A small network was shown many inputs. Here are its activations along a few directions, one row for each input.
Each table varies a few parts of the input and shows all the possible inputs, shuffled.
A made-up example of a description, with smaller parts first: ring(5) and (point or (values(2) and line(4)) or ring(9)).
Shared parts are said once, and a part with two or three values counts as separate values.
In the rows, 128 means zero.

Other details of the inputs shift rows strongly along three fixed directions, in all tables alike. That doesn't count.

Rows:
R1: [ 80 136 116 191 115 130 138 124 120 120 152 154 158 145]
R2: [113 113 146 165 143 118 141 118 110 148 105 118 148  91]
R3: [112 125 102 122 105 138 133  98 152 154 177 124 137 167]
R4: [137 101 130 126 138 144 116 107 125 163 137  91 119  99]
R5: [110 110 134 160 142 133 147 124 115 143 106 111 140  86]
R6: [ 79 148 113 175 120 129 164 124 132 129 146 131 164 138]
R7: [177 134 138  65 129 118 108 137 146 111 123 127  91 149]
R8: [113 165 131 123 146 114 173 184 119  50  64 162 139 109]
R9: [146 121 128 114 117 138  86 135 121 133 143 118 122 138]
R10: [148 176 115  83 107 129 121 129 167 132 183 143 101 193]
R11: [119 168 133 131 135 111 155 154 130  98 109 157 136 141]
R12: [161 138 124  94 122 133  94 145 140 108 149 145  90 158]
R13: [142 174 164 111 183  95 136 208 100  31  33 143 128  85]
R14: [119 156 119 137 115 130 133 162 118  96 123 159 143 144]
R15: [188 159 159  59 174 116 117 203 117  41  46 121  77  86]
R16: [ 84 132 117 189 113 132 148 125 119 125 145 160 151 141]
R17: [137  86 129 119 136 141 117 103 124 157 130  94 123 101]
R18: [149 171 112  80 105 120 121 125 166 133 185 150 108 201]
R19: [169  82 142 107 131 149  67 120 107 157 129  90 106  98]
R20: [106  96 129 156 130 122 148 111 114 140  97 120 148  92]
R21: [140  91 132 139 132 145  91 107 114 151 144 115 112 110]
R22: [143 155  97  73 103 132 130 127 169 121 175 146 108 195]
R23: [110 107 132 170 120 135 122 129  99 140 118 126 153 100]
R24: [146  88 138 122 136 131 110  95 123 161 124 100 125 108]
R25: [ 80 157 127 182 119 123 172 126 129 136 141 145 160 135]
R26: [112 153 114 124 123 115 164 148 133  89 105 162 138 143]
R27: [138 114 122 103 124 125 116 116 136 131 127 114 120 135]
R28: [ 86 160 117 169 122 125 163 125 135 137 144 151 159 139]
R29: [107  97 131 155 137 129 149 120 116 139 101 116 146  87]
R30: [ 82 163 123 172 120 122 155 123 131 131 152 138 162 146]
R31: [179 132 135  78 121 134  80 157 127 108 129 123  94 140]
R32: [110 102 139 162 134 121 146 111 115 143 101 123 151  96]
R33: [145  86 146 125 125 128 119  97 126 167 123 102 116 113]
R34: [114 167 119 127 131 127 161 156 135  95 115 152 129 137]
R35: [117 127 112 126 105 128 127  92 152 157 173 132 139 175]
R36: [141  83 129 118 134 132 113  98 122 156 119  97 122 102]
R37: [146 112 142 120 142 138 105 107 125 166 141  94 113 108]
R38: [144 153  96  75  97 124 130 121 168 123 173 151 109 199]
R39: [178  87 158  95 155 131  83 107 116 166 117  78  96  90]
R40: [110 100 134 178 135 133 124 123 105 134 117 134 136  97]
Description of these inputs: ring(5) and (values(2) or ring(6)).
Changing only the ring(5) part turns R35 into R32. The same change can be made to R1. Which row results?
> R40
Changing only the ring(5) part turns R34 into R5. The same change can be made to R26. Which row results?
> R20
Which other rows does R4 become when the ring(6) part takes its other values? List them by row number.
> R17, R24, R36, R37, R39
List by row number the other rows that have the ring(5) part in common with R38.
> R7, R10, R12, R15, R18, R22, R31

Rows:
R41: [121  43 162 197 123 135  97  89  77 179 111  71 143  60]
R42: [172 138 110  69 114 151  69 126 156 145 190 143  89 188]
R43: [102 182 103 124 125 135 162 151 145 103 144 152 147 159]
R44: [190  84 151  58 147 135  91 138 120 124  82  77  86  86]
R45: [108 172 105 133 135 126 159 143 140 108 126 178 139 144]
R46: [115  52 142 182 142 145 121  70 105 203 128  72 134  56]
R47: [123 122 167 146 159 101 162 165  98  78  31 138 133  70]
R48: [171 117  91  48 112 140 101 106 168 142 167 138  86 177]
R49: [131 125 160 160 154 115 126 174  79  63  59 138 146  74]
R50: [190 117 162  66 160 132  86 144 118 136  92  74  89  83]
R51: [101 150  94 121 117 128 164 141 145  90 132 158 148 159]
R52: [107 181 133 138 136 109 161 144 142  98 129 155 133 154]
R53: [182 103 164  74 154 108  94 136 117 119  83  82  97  90]
R54: [110 151 100 125 118 117 163 135 144 104 122 181 144 155]
R55: [108 167 113 119 116 114 161 149 136  97 122 148 162 153]
R56: [110 185 124 132 136 109 153 144 138 103 135 145 150 151]
R57: [115 169 126 157 114 125 145 165 124  96 143 159 127 141]
R58: [177 129 118  72 115 149  70 122 146 144 186 138  89 182]
R59: [ 94  89 104 170 106 158 135  60 141 214 198  90 143 136]
R60: [ 41 132 125 240 108 124 198  87 125 177 154 145 187 132]
R61: [113 130 150 161 154 124 116 178  88  76  64 135 140  74]
R62: [ 95  80 108 186  85 148 102  67 127 209 193 105 148 146]
R63: [169 129 131  65 117 118 108 111 162 137 153 122  84 175]
Describe the family of inputs behind these rows.
> point or ring(6) or (values(2) and ring(8))
Which other rows does R47 become when the values(2) part takes its other values? List them by row number.
> R60

Rows:
R64: [151 109 185 138 163 103 114 133 102 127  72 100 112  75]
R65: [113 181  77 107 121 151 145 139 160 118 171 167 134 177]
R66: [151  95 137 104 161 139 112 104 127 164 106  88 108  80]
R67: [ 64 166 124 200 156 132 187 189  95  55  70 155 170  73]
R68: [ 63 131 124 234  96 139 144 108 114 164 186 134 167 142]
R69: [144  39 115 143  87 164  74  71 123 209 187  89 105 130]
R70: [156 115 118  93 139 161 100 127 137 151 146 101  90 115]
R71: [144 160 127  80 153 121 158 152 147  93  95 133 106 125]
R72: [167 131 107  61 124 126 100 134 148 105 123 162 103 164]
R73: [ 67 124  94 190 103 127 157 110 122 132 149 173 187 151]
R74: [121 148 142 141 112 109 146 111 144 146 153 135 127 165]
R75: [166 166 137  95 134 135  86 168 131  98 144 147  88 151]
R76: [152  77 144 146 112 151  66  71 124 224 193  81 104 127]
R77: [ 66  85 135 216 110 107 190  97 107 141 104 130 184 102]
R78: [146 166 125  72 140 119 160 153 155  94 105 137 101 138]
R79: [ 96 144 122 147 127 101 172 153 122  70  80 179 163 130]
R80: [177  91 130  68 107 121 112 102 153 147 137 116  83 153]
R81: [149 106 191 140 149  97 133 131 107 129  77  92 107  77]
R82: [132  78 155 160 161 127 112 157  72  89  41 120 138  41]
R83: [110  57 143 169 110 124 117  98  92 153 115  67 175  87]
R84: [147  99 141 103 156 133 127 106 132 161 108  88 107  85]
R85: [ 89 174 100 158  90 123 143  92 161 170 216 170 158 213]
R86: [171 162 137  80 142 126  86 148 139 112 139 145  93 154]
R87: [149 177 152  97 135 106 110 175 116  75 109 114 135 137]
R88: [ 95 164  99 123 117 132 157 132 141 123 152 111 173 149]
R89: [153 133 112  91 123 139 100 164 126  79 116 162 105 143]
R90: [116 177  83 101 128 144 146 133 160 126 164 161 132 172]
Changing only one part turns R69 into R68. The same change can be made to R83. Which row results?
> R87
Describe the family of inputs behind these rows.
> values(3) and (point or line(8))

Rows:
R91: [ 73  91 145 226 119 123 150 128  86 130 111 118 171  83]
R92: [106 165  96 118 130 131 173 142 150  89 141 164 142 160]
R93: [147 147 137 103 143 134  94 175 114  67  95 139 110 119]
R94: [114 148 127 134 127 127 117 167 118  80 115 150 130 135]
R95: [ 99  72 143 200 135 130 143 109  78 147  74 126 167  49]
R96: [117 170 105 134 103 125 142 163 132  85 150 174 137 174]
R97: [183 123 105  20 116 142 106 116 171 142 153 116  85 176]
R98: [137 113 180 147 163 115 133 147  94 111  66 108 130  69]
R99: [206 131 124  17 116 124  87 109 178 143 161 116  52 188]
R100: [145 116  99 122  80 156  96  96 146 182 215 123 114 184]
R101: [146  75 154 137 128 144 101  84 126 204 142  86 103 107]
R102: [111 195 119 128 127 120 148 156 139 103 145 166 151 164]
R103: [ 49 166 110 213 101 113 188 100 133 148 182 150 200 160]
R104: [117 156 104 123 114 111 140 146 144  88 139 200 143 176]
R105: [109 115  85 142 100 145  93  58 152 200 224 135 153 200]
R106: [155  62 147 109 128 129 100  81 126 198 115  54 105  85]
R107: [181 140 170  76 166 105 118 165 117  71  67 119  91  99]
R108: [107 191 113 132 127 127 147 158 142 110 138 171 140 160]
R109: [161 134 148 115 149 133  93 180 100  75  81 122 113  92]
R110: [145 169 135  95 144 104 135 160 135  84  97 138 115 127]
R111: [141 159 126 105 158 129 129 166 130  90  95 143  98 106]
R112: [171  56 148 104 157 150  88  96 113 181 120  52  94  58]
R113: [ 65 126 118 205 127 130 182 109 125 138 130 145 157 115]
R114: [109  78 119 144  94 128 143  58 150 205 162  92 135 146]
R115: [107 102 139 150 147 126 154 130 103 130  79  94 162  66]
Describe the family of inputs behind these rows.
> values(3) or ring(6) or (values(2) and ring(8))
A walk changes only the ring(8) part. It starts at R98 and steps to R107. List the rest of the walk in order.
> R99, R114, R97, R92, R113, R101
